A small network was shown many inputs. Here are its activations along a few directions, one row for each input.
In each table, some parts of the input vary, and every possible input appears once, in random order.
A made-up example of a description, with smaller parts first: one of 3 separate values, together with either a single point or one of 9 places around a ring or (one of 6 places along a line, together with one of 8 places around a ring).
Shared parts are said once, and a part with two or three values counts as separate values.

Other details of the inputs shift rows strongly along two fixed directions, in all tables alike. That doesn't count.

A family of inputs:
row 1: [ 20  -7 -16  -9   6  -9 -17  -7  -8 -26  -7  -6  -2]
row 2: [-18   8  20  -6   7  -1  25   6  -9  16  23 -11   1]
row 3: [ 30  -8 -40  -6  -7 -21   8   4  56  27  21   4  21]
row 4: [-24   4  30  23  18 -11   4  -6  -7  15  20   9   3]
row 5: [-11 -21 -39  -3 -23 -25  20 -12  55  19 -12  19  18]
row 6: [ -7  -1 -16  -1 -16   1 -16 -24  -5 -10 -28   4  -2]
row 7: [-37   3  16   9  24   4   9  33  -2   1  12   9  -6]
row 8: [ -9   6  24  22  20   2 -11  24   5  -8  26   2   1]
row 9: [ 11  11  22 -23   6   3 -12   2 -14  -5  -7   2 -23]
row 10: [ -6  10  33  16  -9   8   5  16   8  11  30  -9 -16]
row 11: [  9 -10  14  -4  16   2 -16   7 -15 -35 -12  -7  -6]
row 12: [-11  -4  10  14 -13  -3  22  -3  13  19  26   5 -21]
row 13: [ 18  -2 -25   0 -17   6   5 -20   9   4 -12  -5 -12]
row 14: [ -1   8   8   3   1  23  -6  -9 -28 -16 -14  -1  21]
row 15: [ 26  -3 -13 -14   3 -10 -17 -11  -8 -15  -1 -11  -8]
row 16: [-17   1  23  30  -2   4   6  30   9  -6  12  -3  -6]
row 17: [ 11   1   8  -4  19   2 -20  -3 -15 -34  -4  -9  -7]
row 18: [-34 -10  37  30  20  -8   4   9 -12   0   8  14   7]
row 19: [-12  -8   0  -1  -9   7  -8 -14   5 -12 -32   5   0]
row 20: [ 12  -6   7   2  -3 -10  -2  14  20  20  34   2   1]
row 21: [  7 -12 -48   5 -16 -13  31 -12  56  16   3  11   8]
row 22: [ -7   8  -4  -2   5   8  -5  -1 -44 -17 -16 -17   3]
row 23: [-22  -7  15  26   2   7  19  10  10  -6   3   6 -13]
row 24: [ 15   7  -5   9  -8  17  -9   4   7 -15 -11 -13  -1]
row 25: [ 13  -6  22   9  11  18 -29  19 -18 -27 -12  -7   0]
row 26: [ 19  -9 -13   9 -20  11 -11  11  -1 -15 -22 -10  -2]
row 27: [ 29  -6   7 -24   5   0 -10 -11   2 -11   4 -11  -8]
row 28: [  7 -13 -18  -4 -15   6   7  -5  -6  -3 -20   6  32]
row 29: [ 28 -18 -18  -1  -5   0 -16  13  13  -9 -12   0  14]
row 30: [ 16   4   1 -26  -5  -9  -8  -1  -7   3  -6   5 -18]
row 31: [-39  14  26  18   0  -6   2  -7   2  11  15   8 -15]
row 32: [ -3  -3   1 -10 -24   0  -9 -25  -3  10 -11   2 -11]
row 33: [ 20   3 -17   8 -17  11 -14   2  -2 -14 -14 -12  -3]
row 34: [  4  -6  -1   4  11   3  -9 -21  -6  -6 -20   4  17]
row 35: [ -3  17   1 -15  18  19 -12   5 -19  -1  -6  -8 -11]
row 36: [ -4  -6 -17 -10   7   9  -7  15 -12  -7 -19   3   0]
row 37: [  3  20  18 -12  14   1 -17   4 -22 -12 -10   0 -24]
row 38: [  7  13   4 -13  13   4 -18   3 -16 -24 -24   4 -13]
row 39: [  2  12  12  -1  -2  19  -3 -12 -25  -2  -4  -5  15]
row 40: [-18   2  -6  13  -5  -6  18   2   2   9  17  14  28]
row 41: [-26  -6  -5   8   4 -16  27  19  -3   6   8  -1  13]
row 42: [-18   7  36   6  -2   9  17   2 -12  16  29   6  11]
row 43: [ 28  -7 -23  -2  -2   0 -19   4  12  -8  -4  -2  12]
row 44: [ 19  15   8   6 -10  21 -17   1  -9 -10  -8 -21 -13]
row 45: [  2  -7   2  -2  -5  18   4  -2 -12 -11 -21   3  29]
row 46: [ -2   3  19 -12 -15  15 -16 -27 -13  -1 -18  -3 -15]
row 47: [-2  4 38 10 11  1 -6 21  7 11 39 -1 -7]
row 48: [  2 -10  -9   8   3  -7 -11 -19 -12  -2 -16   8  14]
row 49: [ 23   0 -18  -3   4  -9   4   7  48  19  21   0  16]
row 50: [-29  -1  11   9  13  -4  25  21  -7  -1   5  -5  11]
row 51: [  0  -3 -56 -18   4 -14  21   6  46  23   5  13  20]
row 52: [-25  12  26  -6  19   7   8  19  -5  18  30   3 -15]
row 53: [-13  12   1  -1   7 -28   8  14   9  14  20  15 -16]
row 54: [ 19  -4 -10 -18 -23   9   6 -19  -7  14  -2   1  23]
row 55: [-19  10  20  24   3   7  15   0   5   6  19  -1 -23]
row 56: [-28  11   5   8  17  -4  22  11  -7   0  13  -6  10]
row 57: [ 14   1  -9 -24 -10   5   6 -11 -24   6  -9 -19   4]
row 58: [ 18  -1 -25 -34  -4   9  -2  -4   2  16  -7  -3  -1]
row 59: [-19  10   6   6  12 -21   1  18  -5  -5  10  17 -15]
row 60: [  2  -6 -20 -15   5 -22  20  14  45   6  -8  20   8]
row 61: [-24 -19   8  24   7 -22  10   4   3  11   7  19  15]
row 62: [ 10   6  -8  -4 -13  10  -3 -16 -23   3  -7  -3  19]
row 63: [ 13 -11   6  -6  -6  -2 -10 -24 -17  12  -9   3   5]
row 64: [-13   6   5   2  -5  13 -20 -22 -12 -18 -28   1  -7]
row 65: [-23  11  -8  -1  13  -8  10  16   3  22  26   6  -8]
row 66: [  6   0 -48 -17  -8 -24  36  -7  34  31  10  -7  26]
row 67: [  4   3   2  10  -1  25  -6 -13 -12 -22 -21  -7 -16]
row 68: [ 16  -9 -24 -20  -4 -13  -5   7   7 -11 -30  12  -1]
row 69: [ 20  -4 -17  -1 -28  -8  14   4  39  25  19  -5   1]
row 70: [  3  -8  10  -5   5 -25   7   5  12   6  37   2 -10]
row 71: [-35  14  11   8  28   4   6  24  -2   2  20   8  -7]
row 72: [ 19 -19 -11  -9   3  -9 -14   2  -7 -28 -15  -4  -1]
row 73: [ 16  -8 -19  -3  -4 -10  -6 -28  -1  14 -14   4  15]
row 74: [ 19  -3   4  -8 -13  22   4 -20   4   1 -11  -8 -17]
row 75: [ 10  -4  28  -5   4  12 -17 -24 -29   1 -13  -3   0]
row 76: [  0   1 -22  -8 -21  -7  -8 -29   9   9 -18   2  -3]
row 77: [-11   7  26   9  23 -17   1  10   2  -6  36  -3 -14]
row 78: [  2 -15 -10  12 -13  10   4  -3  -3 -13 -22   0 -12]
row 79: [-22  16  11   3  13  -4  21   7 -11  10  17 -13   3]
row 80: [ 19  11   1   9 -18  15 -22   2 -20 -10  -7 -20 -16]
Each input here is: one of 2 separate values, together with one of 4 places along a line, together with one of 10 places around a ring.
Q: The inputs of row 32 and row 46 match in every part but the choice among 2 separate values. If row 26 is changed in the same way as row 32 into row 46, which row does it become?
A: row 16
Q: Start at row 70 and move only the place on the line of 4, one step at a time. The first step leads to row 15. Which rows follow, in order?
A: row 1, row 72
Q: Start at row 37 and move only the place on the ring of 10, one step at a time. The first step leads to row 35. Which rows follow, in order?
A: row 79, row 39, row 4, row 31, row 55, row 44, row 49, row 77
Q: Start at row 45 and move only the place on the line of 4, one step at a time. The first step leads to row 14. Which rows follow, in order?
A: row 39, row 42

A family of inputs:
row 81: [ 26  -3 -20 -20  -6   7  -5 -15  13   3 -16  -3   9]
row 82: [ -2   2  20   4   6   7 -18   8 -31 -16  -5  -3  -9]
row 83: [  0   5   5  -3   6   8 -14   3 -23 -12 -10  -5 -10]
row 84: [ 22 -11 -27 -14  -5  -7   4  -5  20   2  -9   0  15]
row 85: [ 13  -4 -16  -6  -9  -5   2 -11  21   6  -3   1   1]
row 86: [ 6  1  0 -2 -2  8 -6  6 -4 -8 -8 -4 -1]
row 87: [-38   9  24  20  11 -17  19  21   7  20  44  11 -11]
row 88: [-24  12  33  17  11   0  -2  14 -31  -2  24  -4 -17]
row 89: [-26   1   6  13   8 -26  33  11  45  30  45  16   5]
row 90: [ 24  -8 -21 -21  -9  -3   0 -15  17   4 -14  -1   6]
row 91: [-11   0   7  11  -7  14 -11 -15 -33 -14 -25   0   1]
row 92: [  8   0 -21 -10  -1  -6   4   2  14   4  -2   0   8]
row 93: [ 12   3  11   3  -4  15 -22  -8 -32 -17 -13 -13 -11]
row 94: [  0  -1  11   0   6   3 -12   6 -17 -10  -5   0  -8]
row 95: [ 4  2  4 -4  7  5 -8 -2 -4 -9 -7 -1 -2]
row 96: [ -8   8  17   2  10   7 -14   4 -29 -17  -5  -5 -16]
row 97: [-24   6  14  10   2   9  -4  -7 -40  -8 -16   0  -1]
row 98: [-26   9  47  20  10   1 -10  17 -38  -6  22   0 -19]
row 99: [  9   3   7  -5  -4  16 -12  -3 -16  -7 -12  -7 -10]
row 100: [ 24  -8 -30 -15  -2  -2   6  -9  27   4 -10  -1  20]
row 101: [ 11  -5 -18  -3  -5  -6   1  -6  22  -1  -6   3   2]
row 102: [ 14  -4 -15  -4  -5   1  -8  -4   9  -5 -12  -1   0]
row 103: [ 13   1   1  -3  -6  11 -17  -9 -14  -8 -13  -6  -9]
row 104: [ -2   7  19   4  -2  13  -9   5 -22  -7  -1  -7 -11]
row 105: [ 26  -5 -22 -16 -12   9   1 -11  10   1 -16  -9   8]
row 106: [  1 -10 -28  -7 -14   4  15 -18  14   6 -25   5  22]
row 107: [ 13  -7 -20  -1  -5  -5   3  -3  19   1  -3  -1   9]
row 108: [  7 -13 -29 -12 -13  -2   9 -22   9   5 -28   7  24]
row 109: [ 27  -9 -24 -19 -10  -2   1 -12  14   5 -11  -4  12]
row 110: [ -6   4  18   5   5  10  -9   6 -18 -15  -6  -4 -14]
row 111: [  8   3  -2  -6   4   8 -12   0 -22 -14 -11  -9  -4]
row 112: [ 8 -1 -6  2 -3  1 -8  1  0 -7 -6 -2  0]
row 113: [-25   7  35  23  12   5  -2  21 -25 -10  18  -3 -15]
row 114: [-29   2  -4  10   5 -33  40  14  50  36  48  17   4]
row 115: [-60   4  31  35  13 -14  26  12  -1  17  33  18   7]
row 116: [-26  11  44  27   7   4 -12  15 -35  -8  22  -2 -22]
row 117: [ -1   2   8   2   2   9  -7   7 -10  -9  -6  -2  -8]
row 118: [ -4   1  19   3   7   2 -13   5 -22 -15  -4  -1 -13]
row 119: [ 23  -4 -26 -17  -8  -3   7 -11  30  13  -4   0  18]
row 120: [ 25  -4 -20 -19 -12   8  -1 -14  14   0 -19  -5   2]
row 121: [ 12  -3 -14  -9   3   0   0  -3  16   2  -7   2   9]
row 122: [-24  -2  -2  15   6 -29  40  15  53  36  52  15  15]
row 123: [-26  -1  -3  15  10 -30  37  21  54  31  47  19  16]
row 124: [ 16  -6 -13 -13  -6  -3  -1  -7  11   7  -6   1   4]
row 125: [  9   7   2  -9  -2  10 -13  -4 -22  -7  -9  -9  -6]
Q: What do these inputs look like to the network?
A: one of 5 separate values, together with either a single point or (one of 2 separate values, together with one of 4 places along a line)
Q: The inputs of row 93 and row 122 match in every part but the choice among 5 separate values. If row 116 is changed in the same way as row 93 into row 122, which row does it become?
A: row 119
Q: The inputs of row 104 and row 98 match in every part but the choice among 5 separate values. If row 86 is changed in the same way as row 104 into row 98, which row does it become?
A: row 82
Q: Which other rows does row 99 become when the choice among 5 separate values takes its other values? List them by row number.
A: row 81, row 87, row 103, row 124
Q: Which other rows does row 85 become when the choice among 2 separate values takes its other values? List them by row number.
A: row 101
Q: Which other rows does row 108 become when the choice among 5 separate values takes its other values? List them by row number.
A: row 91, row 97, row 106, row 115
